Each row below holds a small network's activations on one input, seen along a few directions.
In each table, some parts of the input vary, and every possible input appears once, in random order.
Descriptions start from the smaller parts, as in this example, which fits no table here: line(4) and (point or ring(11) or (values(3) and ring(5))).
Shared parts are said once, and a part with two or three values counts as separate values.
In the rows, 100 means zero.

Other details of the inputs shift rows strongly along two fixed directions, in all tables alike. That doesn't count.

Table:
x1: 95  83  115  93  70  90  125  70  66  91  81  108
x2: 103  82  115  71  57  91  141  77  77  64  79  118
x3: 95  131  84  126  114  105  59  118  117  83  133  95
x4: 100  140  87  127  109  111  59  120  115  87  128  103
x5: 95  94  111  66  38  61  147  77  92  50  63  108
x6: 97  106  102  127  116  114  71  101  93  98  128  100
x7: 97  72  115  85  53  77  150  127  77  64  80  97
x8: 83  79  89  81  145  85  122  59  61  184  65  119
x9: 112  94  102  114  125  112  84  96  101  124  122  97
x10: 93  67  113  91  80  84  130  81  86  92  69  105
x11: 105  68  103  94  83  98  120  89  98  105  86  97
x12: 100  113  88  108  122  104  63  125  128  115  107  95
x13: 92  109  109  69  38  82  127  111  128  40  87  91
x14: 98  64  88  84  148  83  122  61  68  184  57  91
x15: 107  109  108  114  123  129  91  113  108  108  119  90
x16: 92  46  106  89  148  88  110  55  52  195  65  103
x17: 105  119  86  107  71  102  87  114  126  63  123  84
x18: 94  56  106  96  145  94  122  54  61  190  81  99
x19: 97  115  92  108  84  92  89  129  139  57  100  101
x20: 93  120  97  112  127  100  88  107  111  126  102  108
x21: 109  116  81  120  111  111  67  136  145  96  119  93
x22: 100  99  100  78  94  94  131  91  103  103  81  85
x23: 94  84  122  74  57  93  132  93  98  72  86  96
x24: 94  105  92  71  37  83  133  88  91  44  81  108
x25: 105  99  96  114  128  126  82  109  97  120  103  120
x26: 107  101  88  103  133  92  84  89  105  141  111  92
x27: 103  130  87  124  115  109  65  137  135  93  108  109
x28: 93  99  83  111  135  79  100  139  83  142  96  93
x29: 95  80  111  91  85  98  105  76  72  104  99  93
x30: 110  107  101  119  117  129  80  103  94  105  126  85
x31: 95  110  85  103  117  98  69  98  95  125  116  88
x32: 102  126  90  115  111  113  76  131  143  99  128  90
x33: 102  84  120  73  60  88  124  86  90  66  90  96
x34: 97  113  93  105  116  86  84  101  109  96  109  101
x35: 114  103  100  120  125  132  77  122  113  107  115  93
x36: 96  108  109  122  122  114  83  113  111  104  121  104
x37: 100  59  108  81  66  84  143  55  65  104  79  92
x38: 103  105  88  99  111  101  97  86  90  118  101  80
x39: 117  108  107  112  124  125  84  106  102  105  123  89
x40: 98  99  100  74  87  76  104  89  98  97  90  91
x41: 107  139  83  110  119  115  65  125  120  85  126  116
x42: 97  93  103  97  84  111  111  82  71  91  98  117
x43: 101  124  100  119  115  136  78  127  115  89  128  118
x44: 92  125  100  103  86  93  97  124  136  61  110  99
x45: 102  92  117  95  48  100  122  108  109  50  80  111
x46: 105  98  121  94  66  94  118  92  92  63  92  111
x47: 98  108  111  121  127  117  86  106  99  123  109  112
x48: 102  101  115  103  78  97  104  102  107  56  110  104
x49: 107  93  92  90  151  92  101  71  77  163  90  86
x50: 102  122  85  98  78  110  93  132  133  58  98  115
Each input here is: values(2) and (point or (line(4) and line(6))).
The inputs of x49 and x39 match in every part but the values(2) part. If x5 is changed in the same way as x49 into x39, which row does it become?
Answer: x46
A walk changes only the line(6) part. It starts at x35 and steps to x11. List the rest of the walk in order.
Answer: x16, x10, x45, x25

Table:
x51: 97  50  108  73  70  64  155  95  88  99  48  98
x52: 109  148  106  114  73  132  84  130  124  17  130  127
x53: 107  128  84  91  78  101  113  118  142  69  101  80
x54: 103  94  99  105  141  121  83  71  80  156  121  83
x55: 94  101  99  119  101  122  97  98  67  102  97  125
x56: 115  92  104  109  142  124  76  109  82  143  136  75
x57: 116  91  114  133  98  134  81  139  105  72  129  98
x58: 85  94  105  55  64  57  144  78  81  80  50  131
x59: 92  110  94  106  133  79  75  88  103  132  98  96
x60: 74  80  101  65  66  42  146  73  70  100  56  111
x61: 90  114  94  124  136  99  79  87  71  127  123  113
x62: 103  110  105  105  77  111  95  143  152  56  99  118
x63: 89  103  74  109  139  86  76  84  109  154  104  90
x64: 102  122  112  114  101  105  70  91  105  77  127  97
x65: 101  73  125  118  150  126  94  93  78  157  113  92
x66: 106  74  94  57  66  66  165  94  97  100  56  78
x67: 108  112  112  107  74  106  110  152  155  54  104  83
x68: 115  112  121  124  60  147  91  131  133  28  124  122
x69: 116  114  92  94  92  112  71  86  102  85  124  80
x70: 101  94  91  117  128  107  68  60  81  148  122  92
x71: 77  73  97  65  66  68  150  84  69  103  41  123
x72: 101  113  68  98  143  94  77  94  107  143  97  87
The inputs of x51 and x57 match in every part but one. If x62 is changed in the same way as x51 into x57, which row does it become?
Answer: x68
Describe the family of inputs behind these rows.
Answer: values(2) and ring(11)
Change only the values(2) part in x67. List by row number the other rows that result.
Answer: x65

Table:
x73: 99  110  91  94  144  92  96  69  88  153  92  92
x74: 105  102  108  78  75  92  136  102  120  74  77  84
x75: 112  117  88  134  164  145  44  91  97  140  141  106
x76: 121  142  83  143  141  132  25  172  158  94  150  92
x77: 85  21  124  83  128  63  156  32  22  187  52  94
x78: 98  115  88  106  73  97  111  143  130  62  102  101
x79: 102  101  112  100  54  104  105  82  107  52  112  96
x80: 85  75  113  92  108  85  127  86  88  124  55  139
x81: 96  104  84  102  179  93  75  68  82  194  110  96
x82: 106  86  122  90  66  96  131  116  81  65  97  101
x83: 103  126  88  126  155  145  50  106  81  144  134  109
x84: 77  64  81  76  121  52  150  37  38  181  48  107
x85: 87  121  109  97  65  92  103  106  116  48  87  139
x86: 103  117  99  102  93  110  76  140  142  77  119  85
x87: 95  102  103  137  162  110  54  90  76  151  136  97
x88: 93  113  83  93  55  85  102  112  117  50  92  93
x89: 100  115  89  107  68  103  96  148  139  46  102  90
x90: 100  104  112  88  57  90  120  98  75  48  103  105
x91: 110  62  115  76  57  107  147  77  92  70  76  102
x92: 108  110  74  121  161  96  45  98  98  161  115  100
x93: 104  76  116  71  52  108  149  92  75  75  74  105
x94: 103  62  126  88  46  95  142  74  97  78  80  93
x95: 95  113  97  79  56  84  98  102  121  54  99  87
x96: 113  141  95  117  117  125  62  157  160  75  146  89
Describe the family of inputs behind these rows.
Answer: values(2) and (point or ring(5) or line(6))
The inputs of x80 and x85 match in every part but the values(2) part. If x93 is changed in the same way as x80 into x85, which row does it become?
Answer: x83
Change only the values(2) part in x74. List by row number the other rows that result.
Answer: x73
Change only the line(6) part in x84. List by row number the other rows that result.
Answer: x73, x81, x88, x92, x95

Table:
x97: 106  88  104  78  60  111  134  107  129  58  72  98
x98: 108  62  101  86  134  91  117  76  80  167  73  81
x99: 109  119  89  147  166  121  57  152  119  144  141  82
x100: 92  87  83  78  130  85  107  46  82  171  75  103
x101: 99  96  108  90  56  94  138  125  128  42  74  116
x102: 99  58  140  98  124  104  121  22  45  153  87  111
x103: 105  88  117  73  54  111  143  77  48  67  91  110
x104: 96  116  98  131  156  121  52  156  123  134  133  112
x105: 99  71  119  108  25  108  121  90  76  36  99  102
x106: 86  116  99  72  44  63  115  109  108  36  87  110
x107: 108  175  82  128  80  116  46  158  168  20  137  114
x108: 84  90  85  88  122  64  110  67  67  144  86  82
x109: 108  136  74  123  150  111  39  115  127  128  145  79
Describe the family of inputs behind these rows.
Answer: values(3) or (values(2) and ring(5))
A walk changes only the ring(5) part. It starts at x101 and steps to x104. List the rest of the walk in order.
Answer: x99, x98, x97
Which other rows belong to the same alternative as x103? List them by row number.
Answer: x102, x105
